These are the activations of a small neural network, seen along a few directions. Each row is one input.
In each table, some parts of the input vary, and every possible input appears once, in random order.
Descriptions start from the smaller parts, as in this example, which fits no table here: line(4) and (point or line(9) or (values(3) and ring(5))).
Shared parts are said once, and a part with two or three values counts as separate values.
In the rows, zero is written as 128.

Other details of the inputs vary at random and push rows far along two fixed directions, the same in every table; ignore that.
These rows show it; all are for the same input, with only those details redrawn:
[140  17 161 121 174 228  37 126 206 162 244 138]
[104 142 159 126 138 108 128 127 116 125 133 127]
[134 125 122 149  89 166 137 103 166 133  71 113]

Table:
x1: [121 143 129 128 129 115 132 155  98 116 146 134]
x2: [118 129 114 125 124  96 138 127 103 112 159 137]
x3: [173 134 115 110 104 151 110  88 157 170  48 129]
x4: [117 158 104 108 120 120 140 159 109 104 158 145]
x5: [146 128  94 141 105 173 156 141 168 128  72 120]
x6: [126 125 134 140 134  99 130 129  95 118 147 124]
x7: [104 171 147 111 134 131 130 161 122 116 133 137]
x8: [117 128 138 130 155  99 146 142 114 125 135 128]
x9: [158 132 131  89 174  85 115 130 108 164 119 144]
x10: [122 116 140 143 163  88 143 116 110 126 136 113]
x11: [151 143  88 141  79 186 144 150 153 122  86 126]
x12: [132 136 116 143  90 176 135 116 167 129  71 116]
x13: [106 135 159 131 144 103 125 113 113 123 133 120]
x14: [159 133 104  84 140  80 103 116  98 153 146 153]
x15: [133 142 115 137  89 182 137 127 170 127  72 120]
x16: [138 113 124 162  98 153 136  77 161 134  72  98]
x17: [116 139 133 123 155 110 144 155 115 121 134 131]
x18: [146 139  92 137 103 181 156 151 171 126  74 124]
x19: [122 150 127 121 127 121 135 164 100 114 145 136]
x20: [116 141 109 118 124 106 136 139 104 108 158 139]
x21: [150 105 101 159 111 151 153 104 162 132  70 106]
x22: [104 142 159 126 138 108 128 127 116 125 133 127]
x23: [150 108  77 155  80 147 145  88 150 118  94 115]
x24: [163 136 126  93 144  91 101 132  92 160 132 147]
x25: [117 147 107 112 123 112 139 149 107 106 157 142]
x26: [123 132 134 134 128 105 134 142  97 120 146 131]
x27: [122 117 116 139 132  84 135 101  99 113 159 122]
x28: [127 120 136 147 136  93 132 117  93 120 148 117]
Q: What is each input in this table made of?
A: line(4) and (point or line(6))
Q: The inputs of x28 and x27 match in every part but the line(4) part. If x24 is changed in the same way as x28 into x27, which row does it become?
A: x14
Q: Which other rows agree with x16 in the line(4) part? List them by row number.
A: x3, x7, x12, x13, x15, x22
Q: Which other rows does x8 become when the line(4) part takes its other values? List them by row number.
A: x2, x22, x26
Q: Which other rows agree with x21 in the line(4) part? List them by row number.
A: x5, x8, x9, x10, x17, x18

Table:
x29: [105 132 187  82 221  69  93 168  80 141 220 153]
x30: [145 159  76 121  97 118 159 140 117 116  93 135]
x31: [100 180 131 135  97 157 164 165 138 102  83 126]
x32: [122 143 142 140 112 104 142  83 129 135  66 112]
x33: [176   6 116 151 126 250  55  93 223 164 180 120]
x34: [176   6  77 149 119 247  75 107 220 144 199 126]
x35: [ 85 161 138 163  95 145 170 139 139  91  91 107]
x36: [128 138 131 152 119 106 157 101 126 128  72 107]
x37: [143 161 115 122 103 119 140 126 117 134  72 128]
x38: [108 129 167  83 205  72  96 177  72 131 234 160]
x39: [130 135 112 153 103 108 160 111 117 118  85 113]
x40: [108 137 160  79 190  74  91 170  70 127 242 162]
x41: [135 162 134 113 114 114 135 109 131 147  58 127]
x42: [129 143 105 149  89 109 155 104 114 114  95 117]
Q: What is each input in this table made of?
A: values(2) and (point or line(6))
Q: Which other rows does x40 become when the values(2) part takes its other values? List them by row number.
A: x42

Table:
x43: [137 129 113 125 128 130 131 136 126 126 126 130]
x44: [129 127 123 135 124 127 132 128 130 126 129 126]
x45: [125 123 129 140 125 130 131 123 127 123 127 121]
x46: [126 134 129 124 124 133 130 128 134 128 125 129]
x47: [128 125 124 134 123 128 131 128 129 125 128 129]
x48: [119 131 133 130 127 134 130 124 135 125 124 125]
x49: [125 127 138 136 130 134 131 129 131 127 121 121]
x50: [140 121 124 129 131 118 128 112 125 137 123 126]
x51: [107 166 152 111 156  44 140 128  63 120 144 135]
x52: [120 130 133 131 130 134 132 127 136 126 123 124]
x53: [132 131 128 125 127 134 130 138 129 132 121 131]
x54: [132 126 119 129 121 130 129 132 124 128 128 131]
x55: [125 133 132 130 124 133 128 128 133 128 125 129]
x56: [123 125 124 135 127 129 134 124 132 123 128 123]
x57: [135 132 113 124 123 130 128 129 126 125 130 131]
x58: [129 128 120 129 125 128 135 128 131 126 130 127]
x59: [136 131 113 125 126 130 130 133 127 126 129 129]
x60: [123 128 138 136 127 135 128 126 130 126 122 123]
x61: [119 129 134 129 125 133 128 125 134 125 123 126]
x62: [128 126 120 129 123 129 133 128 130 125 129 129]
x63: [131 133 127 125 125 134 128 135 129 132 123 130]
x64: [130 132 128 125 124 135 127 135 128 131 122 132]
x65: [137 124 132 125 136 121 123 121 131 141 113 126]
x66: [125 132 130 123 122 133 128 129 133 128 124 130]
x67: [130 124 124 135 126 127 134 131 130 125 127 127]
x68: [125 130 132 130 126 133 128 131 132 128 122 130]
x69: [135 130 113 125 125 130 129 132 126 125 128 132]
x70: [122 129 139 134 124 134 126 124 129 125 123 122]
x71: [141 118 124 129 133 119 128 116 125 136 120 127]
x72: [128 130 129 125 129 133 133 134 134 129 122 129]
x73: [126 131 129 125 126 133 131 131 134 128 123 130]
x74: [134 128 132 124 130 121 120 114 131 141 117 126]
x75: [140 119 124 128 130 119 126 112 124 135 121 129]
x76: [128 126 121 127 119 128 131 126 130 125 130 129]
x77: [130 135 128 124 122 134 126 132 129 131 124 131]
x78: [127 125 124 132 119 128 129 126 128 124 129 128]
x79: [134 126 133 122 128 120 118 115 130 140 116 127]
x80: [133 128 118 129 122 130 131 132 125 129 129 128]
x81: [122 126 124 134 124 129 132 121 132 122 130 124]
x82: [143  67 137 109 167 185  68 144 164 147 211 145]
x83: [102 172 161 107 161  44 138 136  66 124 134 135]
x84: [113 109 164  92 190 115  80 159 107 132 232 152]
x85: [129 133 129 123 120 134 125 133 127 131 123 132]
x86: [130 125 120 129 127 128 136 132 131 126 128 128]
x87: [133 138 122 121 126 135 125 132 130 128 124 132]
x88: [124 129 138 136 128 135 130 126 132 127 123 120]
x89: [127 122 129 140 128 129 133 126 128 123 126 120]
x90: [132 129 119 128 119 130 128 129 125 128 130 130]
x91: [127 133 129 125 127 133 132 131 135 129 124 128]
x92: [124 124 130 138 121 129 128 121 126 122 128 121]
x93: [126 124 129 140 126 129 132 123 128 124 128 119]
x94: [134 136 122 122 129 135 128 136 131 129 123 130]
x95: [123 131 138 135 125 135 128 123 131 126 124 121]
x96: [125 126 129 139 123 129 129 120 128 122 130 120]
x97: [134 125 119 129 124 130 132 136 125 129 127 129]
x98: [119 129 133 130 129 134 131 127 134 125 122 126]
x99: [128 128 120 128 121 129 132 125 131 125 131 129]
x100: [122 123 124 134 126 129 133 124 131 122 127 126]
x101: [126 131 132 131 127 133 130 131 134 129 124 128]
x102: [136 126 132 124 134 121 122 117 131 142 116 125]
x103: [121 127 133 131 132 133 133 130 135 126 121 125]
x104: [121 124 125 133 122 129 131 122 130 121 128 125]
x105: [124 122 124 135 129 129 136 127 132 122 126 124]
x106: [139 119 125 126 125 118 123 110 124 135 122 128]
x107: [135 134 122 121 131 134 129 139 130 129 121 131]
x108: [128 128 124 134 121 128 130 125 130 125 130 128]
x109: [135 130 114 123 121 130 126 130 125 125 129 131]
x110: [125 131 133 129 122 132 126 129 132 128 123 130]
x111: [132 127 120 127 117 130 127 130 124 128 129 131]
x112: [127 129 132 131 129 133 131 134 133 129 121 129]
Q: What is each input in this table made of?
A: values(2) and line(5) and (point or line(6))
Q: The inputs of x93 and x88 match in every part but the values(2) part. If x71 is changed in the same way as x93 into x88, which row does it become?
A: x65
Q: The inputs of x72 and x86 match in every part but the values(2) part. If x84 is changed in the same way as x72 into x86, which row does it become?
A: x109
Q: Which other rows does x89 become when the values(2) part takes its other values? List them by row number.
A: x49
Q: Which other rows agree with x52 in the values(2) part and the line(5) part? List them by row number.
A: x63, x88, x91, x94, x101, x102
Q: Which other rows does x48 become when the line(5) part takes its other values? List them by row number.
A: x52, x61, x98, x103
